Each row below holds a small network's activations on one input, seen along a few directions.
In each table, some parts of the input vary, and every possible input appears once, in random order.
Descriptions start from the smaller parts, as in this example, which fits no table here: one of 6 places along a line, together with either a single point or one of 11 places along a line or (one of 2 separate values, together with one of 8 places around a ring).
Shared parts are said once, and a part with two or three values counts as separate values.

Other details of the inputs vary at random and push rows far along three fixed directions, the same in every table; ignore that.

Rows:
row 1: [  4  37   5 -18  13   4   2  20   0 -15   6]
row 2: [ 13   6  14 -34   6  -2  -3  20  10 -14   6]
row 3: [ -2  -7   7 -16  14   4   3  11  10  -7   7]
row 4: [ -1   5 -11  11  -3 -10  11   2  -4   1   4]
row 5: [ 23 -42 -19  12 -28 -12  -2  -6   0  34   8]
row 6: [-21  24  -5  48  -8 -16  -6 -10  -8   0 -11]
row 7: [ -8 -13  -1   4   4  10  13  -7  -7   3  -5]
row 8: [ -1 -17  -5  -1   9   6  11  -5   6  -2   6]
row 9: [  6   6   3 -24  23   5  11   5  14 -20   6]
row 10: [-28  -5   6   7  18  -3   3 -11   2 -13 -14]
row 11: [-25  22   0  40  -8  -2  -4 -24  -3  -1 -24]
row 12: [ -4  14  -5  28 -16   4  -5   2  -8  11   3]
row 13: [ 32 -46  -2  -7 -35   5   3  -7 -14  36  -6]
row 14: [-16  16   3  -4  27   9   7 -10  13 -23  -6]
row 15: [ 12  -5   2 -21  10 -18  21   0   8 -15  -4]
row 16: [-12   5   4 -16  32  13   9  -6   6 -25  -9]
row 17: [ -3 -12  -5  -1   8 -26   8  -3   7  -8   0]
row 18: [-22  41  -9  45  -7  -6 -32   3  -7   8  -1]
row 19: [-10  -5   6 -25  27   5   6  -5  10 -17  -9]
row 20: [  7  40  14   4 -24  18 -44  23 -31  18  29]
row 21: [-15  -9   1 -12  25   4  26 -20   7 -18 -15]
row 22: [  3  22  16 -19  -1  24  -4  33  -7  -8  17]
row 23: [  2  -4 -14  10   9 -11   8  -2   3  -3   5]
row 24: [ 26  12   8 -39  -7  -3 -15  36  -2  -4  13]
row 25: [-21  13   5  -3  25   1   2 -13  17 -22 -11]
row 26: [ 16 -11   3 -31  13  -5   7   9  18  -4   5]
row 27: [ 27 -33  -8   2 -48  -1 -16  -2  -7  39   2]
row 28: [-30  36   4  53 -22   7 -39  -2 -12  10  -8]
row 29: [  4  -4   1 -12   3   7  14  -4   3  -4  -3]
row 30: [ -6 -60 -19  22   4 -17  18 -41   5  20 -17]
row 31: [ 34  14  17 -38 -26  16 -12  43  -8   7  19]
row 32: [ 34  -1  13 -46 -15  12 -15  18 -16  14  30]
row 33: [ 10  14  -5   8 -20   7  -5   3  -5  11   1]
row 34: [-23   6  13   1  20  -3  18  -5   6 -27  -8]
row 35: [-14   3  10 -16  14   4  -3  -3   3 -16 -12]
row 36: [-14 -12   3  18  -4   1   5 -13 -11   6 -13]
row 37: [12 -2 10 -9 -6 -2  7 18 -2  0  8]
row 38: [ -9  18   5  21 -17  -1 -24  10  -5   4   3]
row 39: [ 37 -44 -16   2 -27   0   4   3  -3  33  17]
row 40: [  9 -51 -31  14  -1 -38  21 -42  15  20 -14]
row 41: [ -1   2 -11  -7  31 -15  20 -13  16 -21  -6]
row 42: [-23  28  -7  47 -13  23 -31  -4 -20  13  -5]
Each input here is: one of 2 separate values, together with either a single point or (one of 4 places along a line, together with one of 5 places around a ring).
The inputs of row 7 and row 21 match in every part but the choice among 2 separate values. If row 5 is changed in the same way as row 7 into row 21, which row does it become? -> row 26
The inputs of row 32 and row 20 match in every part but the choice among 2 separate values. If row 13 is changed in the same way as row 32 into row 20, which row does it become? -> row 36
Change only the place on the line of 4 in row 5. List by row number the other rows that result. -> row 3, row 18, row 30

Rows:
row 43: [-18  -1   0   2  23  -7  -2  -8   7 -10  -1]
row 44: [  3  10  10 -12  -5   7 -14  10   0   2  -4]
row 45: [-11  21  -2  10  16  -2   7   3   7 -16  -1]
row 46: [ 24 -26   0 -43   2  -1  10   6   3   2   8]
row 47: [  1  31   0  21 -22   1 -28  11  -8  10   2]
row 48: [ -5  37   4  21 -23   5 -33   7  -9   7   0]
row 49: [-24  14  11  -3  20  11   8  -3   0 -22 -13]
row 50: [ 20 -24   5 -35   3  12  12   9   6  -3   4]
row 51: [ -9  21  -4  27 -12   2  -4   8 -12   3   0]
row 52: [ 30 -14   4 -38  -3   2   2  16  -2   4  16]
row 53: [-16  17   4  -1  22   3  11  -7   9 -21  -2]
row 54: [-16  21   2   2  23   0  11  -1  10 -23  -2]
row 55: [  6  13   4   8 -28   8 -39  22  -9  21  13]
row 56: [  7 -23 -20  45 -40  -8  -1 -20 -17  37  -5]
row 57: [ 29 -46 -18  -9  -5 -22  22  -9   5  15   2]
row 58: [ 27 -18   3 -37  -5   9  -3  17  -2   9   5]
row 59: [-20  19   3   5  30 -20  14  -6  17 -30 -11]
row 60: [  1  13  10  -6  -4  11   0  12 -10  -3   7]
row 61: [-6 15  4 -2  4 13 -3  1  1 -7  0]
row 62: [  3 -13 -22  34 -20 -16  -4 -24  -6  25  -8]
row 63: [-19 -32  -9  18  13 -15  33 -43   6  -5 -20]
row 64: [-5 -6 10 -5  5  8 -1 13 -6 -2  9]
row 65: [-12 -34 -11  22   9  -9  11 -28   9   5  -6]
row 66: [ 10   8  11 -25  -5   5  -9  14   2   0   6]
What do these inputs look like to the network? -> one of 4 places along a line, together with either a single point or one of 5 places along a line
The inputs of row 64 and row 65 match in every part but the place on the line of 4. If row 49 is changed in the same way as row 64 into row 65, which row does it become? -> row 50
Change only the place on the line of 4 in row 52. List by row number the other rows that result. -> row 48, row 53, row 60
